Each row below holds a small network's activations on one input, seen along a few directions.
Each table varies a few parts of the input and shows all the possible inputs, shuffled.
A made-up example of a description, with smaller parts first: one of 3 separate values, together with either a single point or one of 9 places around a ring or (one of 5 places around a ring, together with one of 6 places along a line).
Shared parts are said once, and a part with two or three values counts as separate values.

Table:
x1: [2.03 -1.05 0.08 0.51 -0.84 -3.85 1.86 2.23 0.44 -0.25 0.65]
x2: [-1.41 0.28 1.51 0.58 -0.77 3.89 -0.91 -1.07 -0.17 0.16 -0.78]
x3: [1.61 -0.86 -0.86 -0.41 -2.01 -1.21 1.99 1.18 0.92 0.16 1.11]
x4: [-0.19 -1.29 -1.99 -0.52 -2.20 -0.07 3.60 1.72 1.24 0.83 1.05]
x5: [-0.09 0.79 3.33 2.19 1.12 1.38 -2.10 -0.47 -0.17 -0.46 -1.20]
x6: [-1.21 3.14 -6.45 -4.99 8.83 -5.82 -5.86 -3.66 -3.26 -0.64 -0.22]
x7: [1.74 -1.49 -0.40 -0.02 -1.36 -3.24 2.21 1.63 0.18 -0.41 0.87]
x8: [-0.60 1.07 2.41 1.10 -0.28 3.36 -1.89 -1.28 0.29 0.19 -0.76]
x9: [-0.40 0.45 2.86 1.60 0.46 1.82 -1.73 -0.90 -0.41 -0.67 -0.93]
x10: [0.72 -1.80 -1.86 -0.73 -2.45 -0.65 2.97 1.19 0.46 0.36 1.10]
x11: [-2.20 0.77 1.37 0.71 -0.48 4.39 -0.15 -0.57 0.49 0.72 -0.88]
What is each input in this table made of? -> either a single point or (one of 2 separate values, together with one of 5 places along a line)
Which other rows does x4 become when the place on the line of 5 takes its other values? List them by row number. -> x1, x3, x7, x10
Which other rows does x1 become when the choice among 2 separate values takes its other values? List them by row number. -> x5

Table:
x12: [0.26 -1.04 1.03 2.06 -2.08 -0.05 4.11 3.38 2.37 0.62 0.37]
x13: [-2.03 -1.03 4.65 3.39 -0.66 3.21 0.23 0.61 -0.80 -0.53 -2.21]
x14: [-0.12 0.15 5.66 4.01 0.12 0.24 0.81 2.96 1.10 -0.03 -1.41]
x15: [-1.97 -2.20 -0.02 1.16 -2.80 3.11 3.41 0.96 0.36 0.24 0.07]
x16: [-1.92 -0.19 -5.73 -3.93 1.76 -1.19 0.50 -0.76 -1.75 0.59 0.59]
x17: [0.09 0.95 -3.44 -1.27 3.58 -4.51 -0.56 0.71 -0.06 0.33 0.38]
x18: [0.60 2.60 0.84 -1.14 -1.55 6.22 -3.76 -3.47 1.55 1.05 0.26]
x19: [3.88 0.12 2.43 1.44 -0.78 -2.50 -1.18 0.30 0.35 -0.76 0.69]
x20: [-1.81 -0.03 -4.24 -2.55 3.14 -1.29 -1.02 -1.41 -1.89 -0.25 0.01]
x21: [1.64 -0.35 3.83 1.16 -0.63 0.61 -3.53 -2.17 -2.18 -2.08 -1.07]
x22: [-0.07 1.46 -1.39 -0.28 4.79 -4.49 -1.71 0.19 -0.46 -0.01 -0.19]
x23: [-1.83 -1.72 2.27 2.48 -1.46 3.29 2.00 0.58 -0.20 0.05 -0.90]
x24: [3.93 -0.52 0.18 -0.09 -2.26 -2.57 0.16 0.87 1.05 -0.58 1.44]
x25: [3.42 0.96 4.70 2.26 -0.11 -2.49 -2.93 0.35 -0.34 -1.43 -0.36]
x26: [0.03 0.75 -4.99 -2.65 2.21 -4.39 0.94 1.24 0.12 1.12 0.78]
x27: [1.97 -1.32 1.31 0.24 -1.44 0.85 -1.71 -2.22 -1.51 -1.62 0.16]
x28: [1.90 -1.92 -0.71 -1.00 -2.58 0.56 -0.40 -1.75 -0.95 -1.01 1.13]
x29: [0.10 -1.15 -0.69 0.21 -3.61 -0.35 5.84 3.56 2.69 1.27 0.93]
x30: [-2.21 -2.27 -1.67 -0.75 -4.28 2.73 5.18 1.28 0.64 0.94 0.83]
x31: [-2.25 1.15 -0.20 -0.78 4.97 -1.47 -3.62 -2.27 -2.57 -1.33 -1.66]
x32: [-3.36 4.62 -3.05 -2.90 4.22 3.94 -3.74 -3.23 0.05 1.45 -0.58]
x33: [-3.58 2.13 1.39 1.18 -1.93 8.71 0.02 -0.44 2.89 2.78 -0.85]
x34: [0.31 -0.56 3.37 3.32 -0.71 0.13 2.70 3.07 1.75 0.47 -0.41]
x35: [-1.87 0.44 -2.47 -1.53 4.22 -1.14 -2.06 -2.00 -2.21 -0.84 -0.76]
x36: [1.67 -2.22 -2.27 -2.86 -4.00 0.28 1.47 -1.28 -0.57 -0.12 1.81]
x37: [3.76 -0.88 -1.48 -1.57 -3.53 -2.89 2.07 1.01 1.42 0.36 1.93]
x38: [-0.51 2.08 0.67 0.40 5.40 -4.56 -3.22 -0.06 -0.86 -0.67 -0.96]
The inputs of x16 and x36 match in every part but one. If x32 is changed in the same way as x16 into x36, which row does it become? -> x18
What is each input in this table made of? -> one of 3 separate values, together with either a single point or (one of 2 separate values, together with one of 4 places along a line)
Which other rows does x25 become when the place on the line of 4 takes its other values? List them by row number. -> x19, x24, x37
Which other rows does x25 become when the choice among 3 separate values takes its other values? List them by row number. -> x14, x38

Table:
x39: [1.53 -1.65 2.05 2.03 -2.64 -0.84 2.37 2.33 0.81 -0.26 0.29]
x40: [-1.53 0.69 -4.08 -2.65 2.12 -0.13 -0.57 -1.42 -0.79 0.27 0.38]
x41: [-2.27 0.73 -4.95 -2.67 2.09 1.26 -0.41 -1.68 -0.31 1.03 0.43]
x42: [-1.21 1.27 7.86 4.30 -1.40 8.86 -4.11 -2.69 0.10 -0.53 -2.32]
x43: [2.25 -1.59 2.67 2.54 -2.09 -1.61 2.29 2.43 0.88 -0.39 0.25]
x44: [1.79 0.84 -0.91 -0.94 2.93 -4.80 -2.09 -0.40 -1.19 -0.81 0.11]
x45: [-0.37 0.49 -2.85 -2.21 2.31 -2.27 -1.24 -1.16 -1.21 -0.18 0.12]
x46: [0.70 -1.58 1.47 1.30 -3.09 0.21 2.88 1.77 0.93 0.09 0.50]
x47: [-1.15 0.50 -3.71 -2.64 2.24 -0.79 -0.90 -1.25 -0.98 0.23 0.28]
x48: [-0.34 -1.29 0.18 0.12 -3.61 2.44 3.15 1.39 1.27 0.83 0.51]
x49: [2.26 0.94 -0.35 -0.56 3.10 -5.50 -2.48 -0.24 -0.85 -1.12 0.18]
x50: [-3.86 4.04 3.69 1.37 5.67 4.47 -6.77 -3.54 -1.58 -0.25 -3.17]
x51: [1.01 0.69 -1.60 -1.38 2.62 -4.05 -2.03 -0.52 -1.30 -0.68 0.10]
x52: [0.31 -1.55 0.94 0.87 -3.35 0.97 3.02 1.57 1.02 0.34 0.30]
x53: [-0.65 -0.91 -0.20 -0.05 -3.77 2.99 3.30 1.15 1.46 0.88 0.64]
x54: [0.07 0.58 -2.30 -1.92 2.42 -3.02 -1.45 -1.01 -1.27 -0.40 0.33]
x55: [-1.22 -0.65 -1.03 -0.47 -3.88 4.26 3.17 0.74 1.87 1.73 0.74]
x56: [2.67 -1.55 3.12 2.96 -1.67 -2.44 1.86 2.55 1.13 -0.77 0.33]
The inputs of x52 and x45 match in every part but one. If x53 is changed in the same way as x52 into x45, which row does it become? -> x40
What is each input in this table made of? -> one of 2 separate values, together with either a single point or one of 8 places along a line
